These are the activations of a small neural network, seen along a few directions. Each row is one input.
Each table varies a few parts of the input and shows all the possible inputs, shuffled.
Descriptions start from the smaller parts, as in this example, which fits no table here: ring(5) and (point or ring(9) or (values(3) and line(4))).
Shared parts are said once, and a part with two or three values counts as separate values.

Other details of the inputs shift rows strongly along two fixed directions, in all tables alike. That doesn't count.

Rows:
x1: -43 -4 36 -3 2 6 5 -2 4 13 17 14 16 21
x2: 25 -16 -6 6 -12 2 19 -9 7 -17 -14 -7 -9 -26
x3: 0 3 3 -3 18 25 -24 14 -18 10 -6 -11 13 12
x4: 26 -1 -15 15 -12 -14 14 -10 0 -7 -18 5 -8 -22
x5: 6 4 3 -7 18 17 -32 2 -20 10 5 -10 23 10
x6: 4 8 -19 -13 8 1 -14 -1 -17 -2 7 -8 10 8
x7: 13 1 0 -17 6 6 -11 -6 -11 -5 -2 -14 15 -1
x8: -1 5 -15 -7 13 13 -11 11 -5 4 -6 -7 -7 6
x9: -6 5 -10 -14 14 27 -24 8 -23 3 13 -9 7 13
x10: -24 6 21 -8 -17 -25 28 4 12 1 15 16 5 7
x11: 7 8 -19 -11 3 3 -6 6 -13 -3 7 -11 3 4
x12: 0 2 -14 -9 12 19 -24 -5 -16 2 8 -3 10 11
x13: 7 8 -17 -9 16 3 -20 3 -4 5 -6 -7 -1 6
x14: 9 -2 -13 0 13 13 -2 7 -6 5 -16 4 1 -2
x15: 7 2 -4 1 13 6 -27 -1 -4 4 -3 -13 2 8
x16: -35 -6 17 3 -7 -17 26 -3 30 3 3 19 -16 9
x17: 23 3 -18 12 -11 -21 8 -10 5 -11 -11 -5 -18 -21
x18: 23 4 -11 2 3 -3 0 12 5 1 -15 -2 -9 -15
x19: -42 13 27 -13 -4 -9 15 3 -8 11 11 14 11 23
x20: 9 5 2 -2 18 10 -27 4 -11 9 -6 -8 15 8
x21: 27 -10 -11 14 -10 -2 7 -6 8 -9 -8 8 -7 -26
x22: 44 -16 -21 30 -32 -29 39 -9 25 -23 -21 10 -24 -47
x23: 5 -1 -16 -8 7 14 -1 4 -25 0 -2 2 14 6
x24: -35 17 28 -15 -5 -17 14 2 -3 12 14 13 11 21
x25: -28 -15 26 15 -16 -12 22 -10 29 -3 12 11 -14 1
x26: -2 5 -19 -12 6 14 -8 8 -22 -2 7 -10 6 11
x27: 19 -5 -21 17 -11 -8 17 -8 1 -13 -14 -2 -22 -19
x28: 9 3 -14 -6 16 10 -14 3 -9 9 -15 2 10 4
x29: 31 -4 -6 12 -13 -7 11 5 10 -9 -3 2 -14 -30
x30: -17 -2 31 -12 -16 -18 24 -4 19 -5 11 2 2 1
x31: 0 2 0 -4 20 20 -29 1 -16 13 -8 -6 21 17
x32: 1 3 -2 -8 17 16 -35 -2 -16 7 9 -16 13 15
x33: 3 6 0 -3 13 12 -25 7 -6 6 0 -17 0 12
x34: 32 -6 -7 14 -10 -11 7 -3 11 -11 -5 6 -10 -31
x35: 6 15 -8 -10 10 0 -13 -1 -25 6 -4 -2 15 6
x36: 18 -10 -10 18 -1 0 -8 -8 12 -4 -14 -9 -13 -9
x37: -40 -3 34 1 5 3 6 0 9 13 6 13 12 22
x38: 4 3 -20 -6 15 9 -18 -1 -5 6 -9 -4 0 9
x39: -20 -3 38 8 -16 -19 19 1 26 3 14 11 -2 -1
x40: 11 1 -13 3 3 5 5 -2 -19 -1 -12 2 1 -5
x41: 7 -2 -1 -17 5 19 -6 3 -16 -5 -2 -16 11 0
x42: -28 1 17 7 -22 -33 31 -17 23 -3 6 19 -12 5
x43: -43 11 19 -10 -6 -11 14 -1 -1 5 14 8 0 23
x44: 3 -5 -5 2 8 15 -24 -7 -8 4 3 -10 6 8
x45: 25 -7 -5 17 -9 -3 -1 0 13 -8 0 -14 -20 -21
x46: -23 -10 34 13 -16 -18 20 -11 28 3 8 18 2 0
x47: 6 14 -13 -7 4 -1 -8 2 -16 0 1 -12 -3 4
x48: -34 11 21 -17 -3 -18 12 -2 0 7 18 17 22 21
x49: -23 -4 20 2 -25 -26 41 3 19 -6 9 20 -5 -3
x50: 19 -14 -11 24 -3 4 2 -3 13 -9 -16 -8 -21 -17
x51: 22 -3 -12 10 -2 -1 11 12 9 -3 -20 1 -16 -22
x52: 21 -14 -6 22 -12 1 5 1 14 -12 -5 -11 -24 -25
x53: -1 1 -25 -12 12 19 -11 1 -26 -1 4 -6 10 14
x54: 10 4 7 3 8 6 -14 10 -2 6 -6 -8 4 1
x55: -39 1 36 -5 0 6 2 6 3 12 18 8 15 20
x56: 28 -1 -12 10 -1 -15 5 3 14 -3 -20 4 -11 -23
x57: 6 9 -12 -14 13 20 -25 7 -18 3 13 -12 5 8
x58: 26 -10 -7 15 -14 0 14 5 8 -11 -5 4 -15 -31
x59: -25 4 18 0 -11 -26 22 3 34 3 6 11 -18 3
x60: 19 -14 -16 17 -10 3 12 -6 11 -14 -3 3 -22 -24
x61: -27 -9 26 5 -13 -9 28 -4 19 0 13 27 -2 0
x62: 4 -3 -2 8 6 12 -13 7 0 -1 -6 -13 -9 2
x63: -37 2 30 -26 1 1 4 -12 0 6 14 6 26 27
x64: 7 4 -10 -8 9 8 -21 -2 -10 -1 10 -5 4 2
x65: 2 3 -22 -9 6 7 -11 -5 -17 -2 3 -4 10 12
Description of these inputs: ring(5) and (point or (values(2) and ring(6))).
The inputs of x34 and x21 match in every part but the ring(5) part. If x20 is changed in the same way as x34 into x21, which row does it become?
> x31
The inputs of x48 and x10 match in every part but the ring(5) part. If x6 is changed in the same way as x48 into x10, which row does it become?
> x11
Which other rows does x29 become when the values(2) part takes its other values? List them by row number.
> x57
Which other rows does x46 become when the values(2) part takes its other values? List them by row number.
> x44
Which other rows agree with x14 in the ring(5) part? List them by row number.
> x1, x2, x16, x23, x25, x27, x37, x40, x50, x53, x60, x61
A walk changes only the ring(5) part. It starts at x62 and steps to x50. List the rest of the walk in order.
> x36, x15, x33

Rows:
x66: -5 -5 17 -1 15 17 -23 5 -2 12 -6 -4 15 10
x67: 20 -13 -8 5 18 37 -31 1 -12 2 -8 -17 7 -3
x68: 20 -22 16 23 -25 -12 24 -11 24 -13 2 7 -13 -33
x69: 10 -14 0 24 -17 -24 13 -8 41 -13 -2 -5 -35 -21
x70: -23 -2 37 -6 -1 -4 0 -1 3 10 13 12 25 11
x71: 4 -14 -3 27 -21 -10 26 0 28 -16 -5 2 -37 -21
x72: 16 0 -16 3 22 27 -24 15 -18 8 -18 -7 7 -3
x73: 19 -17 6 13 -27 -13 39 -6 17 -17 0 10 -11 -35
x74: 53 9 -29 -3 6 6 -9 9 -27 -6 -21 -16 9 -22
x75: 12 0 -6 17 -16 -32 37 -4 19 -6 -21 17 -18 -22
x76: -48 -7 39 0 -6 -2 5 -7 23 5 23 5 -3 26
x77: -9 16 -9 -8 16 3 -17 9 -4 10 -2 -2 -6 16
x78: -45 9 35 -7 1 -20 -1 -3 28 13 15 9 -1 27
x79: 15 -5 -29 -3 13 31 -12 0 -30 1 -10 -1 11 0
x80: -50 8 9 -14 -4 -20 21 -7 7 1 19 19 -2 29
x81: 22 -3 15 20 -21 -32 22 -6 26 -7 -9 5 -10 -28
x82: 43 5 -32 12 17 12 -19 14 -11 3 -30 -15 -10 -18
x83: 50 -2 -21 13 15 12 -29 7 -5 4 -28 -23 -6 -20
x84: 20 -1 -23 -14 4 22 -11 1 -34 -8 6 -18 9 -5
x85: 9 -10 -3 20 -18 -20 37 -5 20 -10 -20 21 -12 -25
x86: -19 3 25 -16 -4 -4 15 3 -6 4 8 14 25 8
x87: -49 5 19 -5 -4 -14 10 4 20 8 21 12 -11 30
x88: 18 -2 -14 -3 5 24 -25 -4 -25 -6 6 -22 10 -3
x89: -33 19 5 -34 25 22 -43 0 -35 15 31 -13 36 47
x90: 25 18 -28 -20 10 7 -17 6 -29 -3 -4 -14 12 -2
x91: -53 0 16 -11 -9 -8 25 -9 3 2 19 19 1 26
x92: -37 29 -12 -40 31 16 -31 4 -41 22 11 3 31 52
x93: 40 -13 -32 15 12 34 -19 9 -14 -2 -19 -13 -11 -20
x94: -44 9 22 -22 -14 -21 21 -4 7 1 30 12 8 23
x95: 18 1 5 15 -23 -34 17 -10 28 -12 -1 3 -19 -26
The inputs of x71 and x88 match in every part but one. If x93 is changed in the same way as x71 into x88, which row does it become?
> x68
What is each input in this table made of?
> ring(5) and ring(6)
A walk changes only the ring(5) part. It starts at x87 and steps to x69. List the rest of the walk in order.
> x89, x94, x80
A walk changes only the ring(6) part. It starts at x90 and steps to x74. List the rest of the walk in order.
> x86, x73, x84, x94
A walk changes only the ring(5) part. It starts at x86 and steps to x85. List the rest of the walk in order.
> x72, x66, x70

Rows:
x96: -8 10 2 -21 12 10 -10 3 -26 9 4 4 28 17
x97: -17 3 5 -3 -17 -22 27 -3 12 -7 10 9 -11 1
x98: 16 14 -24 -16 13 8 -16 7 -27 3 -6 -10 10 4
x99: 22 -3 -13 8 -2 -3 -11 -9 3 -8 -3 -12 -7 -10
x100: 34 -1 -16 -2 13 23 -22 2 -28 1 -13 -13 18 -11
x101: -44 9 23 -4 -4 -25 17 0 22 10 10 19 -6 21
x102: -14 2 11 -11 18 28 -29 8 -13 11 12 -12 14 20
x103: -51 5 33 -10 9 -3 -2 0 10 18 11 15 14 35
x104: 22 -9 -13 9 -16 -6 21 -5 2 -14 -5 4 -9 -25
x105: 15 -4 -19 17 -11 -13 13 -1 16 -12 -10 -1 -31 -18
x106: -27 -4 42 6 -10 -16 13 1 31 7 9 11 -3 4
x107: 22 -3 -18 -7 14 32 -23 3 -34 -1 -2 -15 19 -1
x108: 29 -21 -13 34 -20 -13 23 -7 32 -17 -18 1 -37 -37
What is each input in this table made of?
> point or (values(2) and ring(6))
A walk changes only the ring(6) part. It starts at x107 and steps to x104. List the rest of the walk in order.
> x97, x105, x108, x102
Which other rows does x97 become when the values(2) part takes its other values? List them by row number.
> x98
